Each row below holds a small network's activations on one record, seen along a few directions.
After each row come some of the record's fields: Tabom, Feker, Mebep, Mif, Nos, Gukat.
A field that a record lacks is written missing.
The largest differences between rows may come from other fields.
In the rows, 500 means zero.
Strong random noise was added to every row along 2 fixed directions; ignore it. To show where, here is one row again and again, with new noise each time:
[352 243 421 574 485 376 637 422 355 594 379 648 247 334]
[441 583 400 463 575 352 716 419 419 618 458 445 415 352]
[442 786 431 361 619 315 753 464 448 650 523 318 491 355]
[574 492 271 605 578 425 724 275 432 557 383 519 441 374]

[444 793 475 428 558 340 650 529 445 543 532 385 546 394] : {Tabom: u2, Feker: e2, Mebep: missing, Mif: missing, Nos: missing, Gukat: missing}
[257 608 745 206 525 472 402 702 561 515 652 345 498 532] : {Tabom: missing, Feker: missing, Mebep: h2, Mif: l3, Nos: f4, Gukat: p1}
[682 348 352 799 496 376 552 394 311 400 373 775 568 487] : {Tabom: u5, Feker: e3, Mebep: missing, Mif: missing, Nos: missing, Gukat: missing}
[653 388 390 640 513 633 508 233 592 483 433 521 529 513] : {Tabom: missing, Feker: missing, Mebep: h2, Mif: l1, Nos: f5, Gukat: p3}
[762 657 235 563 646 497 752 228 520 451 473 415 603 418] : {Tabom: missing, Feker: missing, Mebep: h2, Mif: l2, Nos: f4, Gukat: missing}
[635 415 514 635 391 637 370 476 581 315 512 570 605 621] : {Tabom: missing, Feker: missing, Mebep: h1, Mif: l1, Nos: f4, Gukat: p3}
[638 670 411 518 546 386 591 427 400 446 531 506 613 456] : {Tabom: missing, Feker: missing, Mebep: h1, Mif: l3, Nos: f3, Gukat: missing}
[545 506 393 540 545 373 682 366 371 543 464 572 460 404] : {Tabom: missing, Feker: missing, Mebep: h2, Mif: l3, Nos: f5, Gukat: missing}
[538 231 520 670 410 520 395 527 453 440 413 729 491 510] : {Tabom: u5, Feker: e3, Mebep: missing, Mif: missing, Nos: missing, Gukat: missing}
[673 376 362 623 556 513 538 322 468 362 441 542 547 541] : {Tabom: missing, Feker: missing, Mebep: h2, Mif: l2, Nos: f4, Gukat: p2}
[781 329 227 834 540 593 640 253 451 399 312 668 505 452] : {Tabom: u2, Feker: e3, Mebep: missing, Mif: missing, Nos: missing, Gukat: missing}
[324 251 493 471 451 573 411 537 622 576 467 523 340 504] : {Tabom: u4, Feker: e2, Mebep: missing, Mif: missing, Nos: missing, Gukat: missing}
[516 637 513 421 467 573 412 529 621 519 510 380 556 482] : {Tabom: u3, Feker: e2, Mebep: missing, Mif: missing, Nos: missing, Gukat: missing}
[447 787 641 351 507 346 423 806 426 478 736 423 591 592] : {Tabom: missing, Feker: missing, Mebep: h1, Mif: l1, Nos: f2, Gukat: p2}
[525 675 531 487 517 417 580 557 467 461 516 510 548 444] : {Tabom: u3, Feker: e3, Mebep: missing, Mif: missing, Nos: missing, Gukat: missing}
[552 400 421 664 464 445 575 459 429 400 386 683 462 454] : {Tabom: u3, Feker: e3, Mebep: missing, Mif: missing, Nos: missing, Gukat: missing}
[576 505 473 547 528 516 549 506 555 481 465 514 470 499] : {Tabom: u3, Feker: e3, Mebep: missing, Mif: missing, Nos: missing, Gukat: missing}
[388 296 575 436 448 494 604 530 436 606 457 547 289 511] : {Tabom: missing, Feker: missing, Mebep: h2, Mif: l3, Nos: f6, Gukat: p1}
[604 377 492 591 420 717 312 532 615 379 445 606 606 594] : {Tabom: u6, Feker: e3, Mebep: missing, Mif: missing, Nos: missing, Gukat: missing}
[524 672 489 459 549 279 579 554 383 599 510 443 532 451] : {Tabom: u5, Feker: e2, Mebep: missing, Mif: missing, Nos: missing, Gukat: missing}
[341 682 579 347 551 277 685 627 328 622 575 411 406 349] : {Tabom: missing, Feker: missing, Mebep: h1, Mif: l3, Nos: f1, Gukat: missing}
[573 315 395 660 434 654 454 277 509 404 370 601 462 544] : {Tabom: missing, Feker: missing, Mebep: h1, Mif: l3, Nos: f3, Gukat: p1}
[462 440 387 426 586 483 725 370 562 661 460 441 375 411] : {Tabom: u4, Feker: e1, Mebep: missing, Mif: missing, Nos: missing, Gukat: missing}
[759 751 210 467 613 744 594 219 817 524 484 238 759 572] : {Tabom: u4, Feker: e1, Mebep: missing, Mif: missing, Nos: missing, Gukat: missing}
[556 599 466 474 526 514 496 353 578 458 500 417 542 530] : {Tabom: missing, Feker: missing, Mebep: h2, Mif: l3, Nos: f3, Gukat: p1}
[538 465 547 434 482 684 447 495 641 543 472 415 512 568] : {Tabom: u3, Feker: e2, Mebep: missing, Mif: missing, Nos: missing, Gukat: p2}
[530 490 423 480 480 565 407 404 600 541 478 494 557 501] : {Tabom: u1, Feker: e2, Mebep: missing, Mif: missing, Nos: missing, Gukat: missing}
[231 204 655 436 486 494 441 580 421 600 490 572 169 380] : {Tabom: missing, Feker: missing, Mebep: h2, Mif: l2, Nos: f1, Gukat: p2}
[569 447 517 529 497 521 437 554 554 514 474 539 571 565] : {Tabom: u5, Feker: e3, Mebep: missing, Mif: missing, Nos: missing, Gukat: missing}
[330 872 578 269 564 324 620 638 421 639 656 236 453 429] : {Tabom: missing, Feker: missing, Mebep: h1, Mif: l1, Nos: f1, Gukat: p2}
[239 664 598 317 547 253 672 678 356 663 551 378 365 313] : {Tabom: u2, Feker: e2, Mebep: missing, Mif: missing, Nos: missing, Gukat: missing}
[466 275 537 671 461 467 346 545 373 397 486 613 490 481] : {Tabom: missing, Feker: missing, Mebep: h1, Mif: l2, Nos: f3, Gukat: p2}
[910 820 336 711 586 555 473 277 563 296 488 413 876 636] : {Tabom: missing, Feker: missing, Mebep: h2, Mif: l3, Nos: f3, Gukat: p3}
[702 540 340 553 534 631 453 389 572 410 556 498 569 564] : {Tabom: missing, Feker: missing, Mebep: h1, Mif: l3, Nos: f2, Gukat: p2}
[598 612 457 481 566 509 599 497 590 498 476 441 512 506] : {Tabom: u3, Feker: e3, Mebep: missing, Mif: missing, Nos: missing, Gukat: missing}
[452 717 718 501 448 349 339 729 421 403 650 457 668 565] : {Tabom: missing, Feker: missing, Mebep: h2, Mif: l1, Nos: f3, Gukat: p3}
[703 728 403 518 519 695 456 437 688 356 517 417 733 577] : {Tabom: u3, Feker: e3, Mebep: missing, Mif: missing, Nos: missing, Gukat: missing}
[525 755 568 202 525 546 611 543 640 599 624 238 522 531] : {Tabom: missing, Feker: missing, Mebep: h1, Mif: l3, Nos: f6, Gukat: p1}
[542 592 386 467 614 493 665 413 566 618 456 424 505 476] : {Tabom: u2, Feker: e3, Mebep: missing, Mif: missing, Nos: missing, Gukat: missing}
[282 279 729 410 404 493 350 815 487 539 514 589 347 515] : {Tabom: u6, Feker: e3, Mebep: missing, Mif: missing, Nos: missing, Gukat: missing}
[610 507 449 509 533 488 423 540 423 430 523 572 536 603] : {Tabom: missing, Feker: missing, Mebep: h1, Mif: l3, Nos: f2, Gukat: p1}
[406 391 628 470 431 582 323 640 566 439 628 603 407 545] : {Tabom: missing, Feker: missing, Mebep: h2, Mif: l1, Nos: f2, Gukat: p3}
[434 492 450 489 535 387 578 524 470 576 492 466 424 463] : {Tabom: u4, Feker: e2, Mebep: missing, Mif: missing, Nos: missing, Gukat: missing}
[758 551 270 595 575 518 630 281 539 502 381 472 567 508] : {Tabom: u3, Feker: e1, Mebep: missing, Mif: missing, Nos: missing, Gukat: missing}
[309 666 713 269 450 465 352 752 560 546 621 413 556 507] : {Tabom: u1, Feker: e2, Mebep: missing, Mif: missing, Nos: missing, Gukat: missing}
[357 266 540 576 477 386 538 535 394 543 457 738 336 429] : {Tabom: u1, Feker: e3, Mebep: missing, Mif: missing, Nos: missing, Gukat: missing}
[567 486 394 521 508 727 459 403 744 488 489 453 627 574] : {Tabom: u4, Feker: e3, Mebep: missing, Mif: missing, Nos: missing, Gukat: missing}

Which values does each new row have?
[224 520 719 411 432 272 500 821 349 489 547 585 368 409] : {Tabom: u3, Feker: e3, Mebep: missing, Mif: missing, Nos: missing, Gukat: missing}
[661 548 412 582 473 685 431 413 626 354 451 562 626 548] : {Tabom: u3, Feker: e3, Mebep: missing, Mif: missing, Nos: missing, Gukat: missing}
[354 175 441 564 467 500 545 448 445 587 352 620 216 367] : {Tabom: u2, Feker: e2, Mebep: missing, Mif: missing, Nos: missing, Gukat: missing}
[287 666 722 274 517 300 597 781 448 592 588 425 388 406] : {Tabom: u3, Feker: e3, Mebep: missing, Mif: missing, Nos: missing, Gukat: missing}
[366 498 455 390 554 412 630 510 517 679 510 381 374 415] : {Tabom: u4, Feker: e2, Mebep: missing, Mif: missing, Nos: missing, Gukat: missing}
[432 436 594 505 461 369 496 698 413 496 491 561 449 489] : {Tabom: u6, Feker: e3, Mebep: missing, Mif: missing, Nos: missing, Gukat: missing}
[537 486 487 576 459 537 497 371 561 500 537 504 523 507] : {Tabom: missing, Feker: missing, Mebep: h2, Mif: l1, Nos: f5, Gukat: p3}
[466 577 499 381 487 550 396 497 657 552 531 416 572 528] : {Tabom: u1, Feker: e2, Mebep: missing, Mif: missing, Nos: missing, Gukat: missing}
[635 280 447 676 384 712 392 365 638 323 462 615 514 596] : {Tabom: missing, Feker: missing, Mebep: h2, Mif: l1, Nos: f4, Gukat: p3}
[319 577 553 409 506 289 607 550 433 617 522 503 390 383] : {Tabom: u1, Feker: e2, Mebep: missing, Mif: missing, Nos: missing, Gukat: missing}
[708 199 237 759 472 640 509 245 594 417 272 639 384 518] : {Tabom: u3, Feker: e2, Mebep: missing, Mif: missing, Nos: missing, Gukat: missing}
[606 809 521 471 579 324 509 544 393 450 571 326 706 522] : {Tabom: missing, Feker: missing, Mebep: h1, Mif: l2, Nos: f3, Gukat: p2}
[256 220 716 395 339 657 257 733 624 490 490 621 332 526] : {Tabom: u3, Feker: e3, Mebep: missing, Mif: missing, Nos: missing, Gukat: missing}
[317 334 728 414 352 550 330 671 579 439 604 557 398 539] : {Tabom: missing, Feker: missing, Mebep: h2, Mif: l1, Nos: f4, Gukat: p3}
[598 459 439 667 518 337 524 511 342 459 437 662 542 502] : {Tabom: u5, Feker: e3, Mebep: missing, Mif: missing, Nos: missing, Gukat: missing}
[540 620 376 448 527 640 457 417 710 519 494 361 617 549] : {Tabom: u4, Feker: e2, Mebep: missing, Mif: missing, Nos: missing, Gukat: missing}
[515 765 438 411 595 273 672 451 428 616 534 403 560 404] : {Tabom: u1, Feker: e2, Mebep: missing, Mif: missing, Nos: missing, Gukat: missing}
[560 484 454 473 504 403 641 481 442 521 437 512 442 424] : {Tabom: u3, Feker: e1, Mebep: missing, Mif: missing, Nos: missing, Gukat: missing}
[510 498 530 424 502 599 474 576 662 511 483 445 470 544] : {Tabom: u3, Feker: e3, Mebep: missing, Mif: missing, Nos: missing, Gukat: missing}
[722 459 360 670 464 764 380 359 663 356 423 584 644 576] : {Tabom: u3, Feker: e3, Mebep: missing, Mif: missing, Nos: missing, Gukat: missing}
[420 503 517 565 451 414 548 528 309 527 531 572 400 474] : {Tabom: missing, Feker: missing, Mebep: h1, Mif: l1, Nos: f1, Gukat: p2}
[659 650 238 617 608 443 738 255 446 515 386 465 541 377] : {Tabom: u2, Feker: e2, Mebep: missing, Mif: missing, Nos: missing, Gukat: missing}
[486 574 546 390 498 489 435 603 537 616 526 396 555 509] : {Tabom: u5, Feker: e2, Mebep: missing, Mif: missing, Nos: missing, Gukat: missing}
